X = [171, 69, 80, 149, 112, 87, 15, 130]
The entry just left of 112: 149
The entry just left of 130 is 15

Read these off the table that follows.
1) Give the entry just left of 103.
2) Give the entry directly above the largest entry.
3) Give the entry just left of the smallest entry.
4) Give the entry just left of 165.
5) Give the entry just right of the largest entry.
6) Give the entry directly below 112.
7) Give the 2nd largest entry.
8) Give the smallest entry in the last column.
[[150, 106, 107, 153, 85, 135, 91],
[149, 113, 129, 165, 83, 157, 75],
[167, 104, 95, 152, 76, 127, 103],
[146, 85, 47, 112, 99, 63, 131],
[78, 83, 51, 39, 105, 31, 139],
[39, 114, 150, 65, 98, 125, 76]]
1) 127
2) 149
3) 105
4) 129
5) 104
6) 39
7) 165
8) 75

Read these off the row that follows.
1) What is the smallest entry?
2) What is the entry just right of 85?
[85, 59, 18, 114, 117]
1) 18
2) 59

x =
[[67, 53, 135, 111, 108, 128, 170, 24, 17, 22, 150, 68],
[25, 56, 137, 45, 75, 126, 36, 38, 163, 124, 157, 131],
[172, 46, 86, 110, 103, 112, 51, 120, 130, 151, 62, 136]]
The 3rd entry on the main diagonal -> 86
Give the largest entry in the last column.
A: 136
The top entry of the column that holds the smallest entry: 17
Give the smallest entry in the last column.
A: 68
Give the entry directly above 25.
A: 67
Give the fourth entry in reading order.
A: 111
Give the entry just left of 112.
A: 103
Give the entry just left of 38.
A: 36
The third smallest entry: 24
Give the entry directly below 163.
A: 130
The second largest entry: 170
The entry directly above the largest entry -> 25
Give the largest entry in the last row.
A: 172
Give the entry directly above 124.
A: 22
Give the entry directly below 38.
A: 120
The entry directly below 150: 157
The third entry on the diagonal from the top-right corner is 151

Questions about the table below.
1) Which number is the first entry of the smallest entry's row?
2) Which number is the 1st entry, reading row by row?
3) Which number is the maximum?
4) Which number is the second entry on the diagonal from the top-right corner?
5) Which number is the bottom entry of the column that holds the largest entry?
6) Which number is the entry in the top-right corner?
7) Which number is the 3rd smallest entry?
8) Which number is the largest entry in the first column?
[[ 90 108 142 136 114  95 148  61 166 111  88  88  75 106 129]
 [111 105  61 104  67  45  71  82 104 110  41 107 125 163 108]
 [ 77 121 146  97  92  71  61  85  88 108  92 103 109  14  54]
 [119  94  48 107  79  66 100  91 118 105  55 102 112 169 119]
 [ 82 119 143 132  93  57  93  55 146 122  62  96  97  71 110]
 [101  92 117 127 126 128 159  85 156 104 115  87  67 120 144]]
1) 77
2) 90
3) 169
4) 163
5) 120
6) 129
7) 45
8) 119

A =
[[113 105  97 113  75  41]
 [148  87  52 116  67  77]
 [102 133 158 107  89  97]
 [ 92  57  89  92  39  70]
 [127 135 123  97 158 135]
 [100  61  35  87 137  93]
 [105 121 167  86 123  71]
 [155 112 167  86 117  95]
 [ 98 164  79  98  52 118]
 [ 99  49  56 106 127 152]]
Rows and columns are numbered from 1.
The entry at row 1, column 2: 105
Find the entry at row 1, column 3.
97
Find the entry in row 3 and column 2.
133
The entry in row 2 and column 1 -> 148
The top-left entry: 113
The entry in the bottom-left corner: 99
The entry in the top-right corner is 41
The entry in row 3 and column 1 -> 102
Find the entry just left of 152.
127
The entry directly above 117 is 123
The entry directly below 100: 105
Find the entry just right of 121.
167
The entry in row 2 and column 2 -> 87
Find the entry directly below 61.
121
The entry in row 3 and column 3 is 158
The entry just left of 61: 100
Find the entry directly below 117.
52

Read these off the table that follows.
1) What is the 5th entry from the end, reading row by row?
2) What is the smallest entry in the first row?
3) What is the bottom-left entry?
4) What is the 3rd entry from the end, reading row by row?
5) What is the second entry, reading row by row?
6) What is the bottom-right entry?
7) What is the last entry of the largest entry's row?
8) What is the largest entry in the first column?
106  110  105   83  101  107
 76   42   71  163   93   69
 93   90   95  112   96   90
 93   87   93  110   99   94
 91   83   92  118   97   89
 94   80   90  118   99   91
 94   85   93  120   99   92
 96   95   97  110   99   96
1) 95
2) 83
3) 96
4) 110
5) 110
6) 96
7) 69
8) 106

B =
[[50, 95, 68, 83, 86, 85, 47, 74, 37, 81, 73, 124, 61, 83, 60, 62],
[89, 108, 73, 103, 82, 100, 46, 104, 53, 90, 96, 145, 91, 123, 92, 94],
[169, 153, 83, 82, 120, 115, 108, 132, 89, 73, 69, 127, 144, 121, 157, 156]]
Counting starts at 1.
The entry in row 2 and column 1: 89
The entry just left of 81: 37
The entry in row 2 and column 2: 108
The entry just left of 121 is 144
Report the entry just left of the smallest entry.
A: 74
The entry directly below 85 -> 100
Report the entry in the top-left corner.
A: 50
Report the entry just right of 68.
A: 83
Report the entry in row 1 and column 2.
A: 95
The entry at row 3, column 1 is 169
Report the entry directly above 46.
A: 47
Report the entry just right of the smallest entry.
A: 81
Report the entry at row 1, column 3.
A: 68
Report the top-right entry.
A: 62
Report the entry just right of the largest entry.
A: 153
The entry just right of 92 -> 94
The entry directly above 96 -> 73
Report the bottom-right entry.
A: 156
The entry just left of 132 -> 108
The entry directly below 61: 91
The entry at row 3, column 3 -> 83

Questions about the table below. Indices start at 1.
1) Read off the entry in row 3 and column 1.
2) Read off the bottom-left entry.
3) Read off the entry in row 3 and column 3.
4) Read off the top-left entry.
5) Read off the entry at row 1, column 2.
6) Read off the entry in row 2 and column 2.
7) Read off the entry in the top-right corner.
8) Read off the bottom-right entry.
[[119 101  75 116  68  75  90  80 120]
 [ 99 121 101 105  84 106  61  91  83]
 [112 108 130  95  83  87 110 132 101]
 [103 105  83  88  98  80 106 102 105]
 [109  84  59  93  95  95  98  92  86]
 [ 89 101 102  94  62  98 101  65  77]
 [106  83 112  96 142 111  69  77 125]
 [106 106 114 106  84 105 108  72 124]
 [ 93 100 110  99 173  97 148 114  82]
 [103  95  83 126  90  95  95 126  89]
 [ 79  97  99 110  91  93  50 121  67]
 [101 106 136 108  87 116  83 125  94]]
1) 112
2) 101
3) 130
4) 119
5) 101
6) 121
7) 120
8) 94

Questions about the table below. Counting starts at 1.
1) Which number is the entry at row 1, column 1?
2) Which number is the entry in the bottom-left corner?
3) Which number is the entry directly below the largest entry?
4) Which number is the top entry of the column that holds the smallest entry?
5) Which number is the entry just right of 122?
6) Which number is the bottom entry of the column that holds the smallest entry?
7) Which number is the entry just left of the smallest entry?
8) Which number is the entry at row 1, column 3?
[[123, 101, 97, 84, 103, 101, 94, 86, 79, 103, 85, 105, 106, 76],
[79, 64, 95, 92, 107, 103, 78, 110, 99, 91, 116, 96, 69, 118],
[115, 100, 105, 115, 110, 101, 104, 98, 84, 110, 92, 99, 117, 107],
[102, 93, 87, 83, 96, 99, 106, 94, 99, 92, 85, 94, 157, 94],
[92, 134, 104, 71, 99, 102, 94, 105, 94, 86, 54, 109, 130, 89],
[85, 41, 89, 123, 96, 102, 98, 132, 115, 81, 37, 98, 145, 105],
[127, 98, 97, 92, 105, 93, 85, 103, 94, 108, 122, 84, 99, 91],
[112, 114, 104, 106, 98, 103, 93, 96, 121, 100, 145, 74, 123, 78],
[110, 107, 96, 106, 104, 97, 95, 91, 95, 102, 106, 90, 123, 113],
[97, 100, 100, 112, 85, 100, 109, 112, 107, 86, 107, 106, 124, 99]]
1) 123
2) 97
3) 130
4) 85
5) 84
6) 107
7) 81
8) 97

M =
[[66, 62, 103, 123, 82, 100, 91, 119],
[88, 74, 106, 177, 35, 109, 105, 176],
[138, 137, 61, 113, 126, 62, 69, 121],
[81, 81, 169, 122, 102, 172, 166, 111]]
The entry in the top-right corner: 119
What is the entry in the bottom-right corner?
Answer: 111
What is the entry directly above 166?
Answer: 69
The entry just left of 172: 102
What is the last entry of the largest entry's row?
Answer: 176
What is the entry just right of the smallest entry?
Answer: 109
The 2nd entry on the diagonal from the top-right corner -> 105
What is the entry directly above 172?
Answer: 62
What is the top entry of the column that holds the largest entry?
Answer: 123
The entry just left of the largest entry: 106
The entry directly below 123 -> 177
The entry just left of 102 is 122
The 3rd entry from the end, reading row by row: 172
The entry directly above 138: 88
The entry directly above 109: 100
The entry directly above 74 -> 62

Questions about the row below.
1) The maximum?
2) The entry just right of 76?
3) The entry just left of 138?
(59, 154, 138, 75, 172, 76, 133)
1) 172
2) 133
3) 154
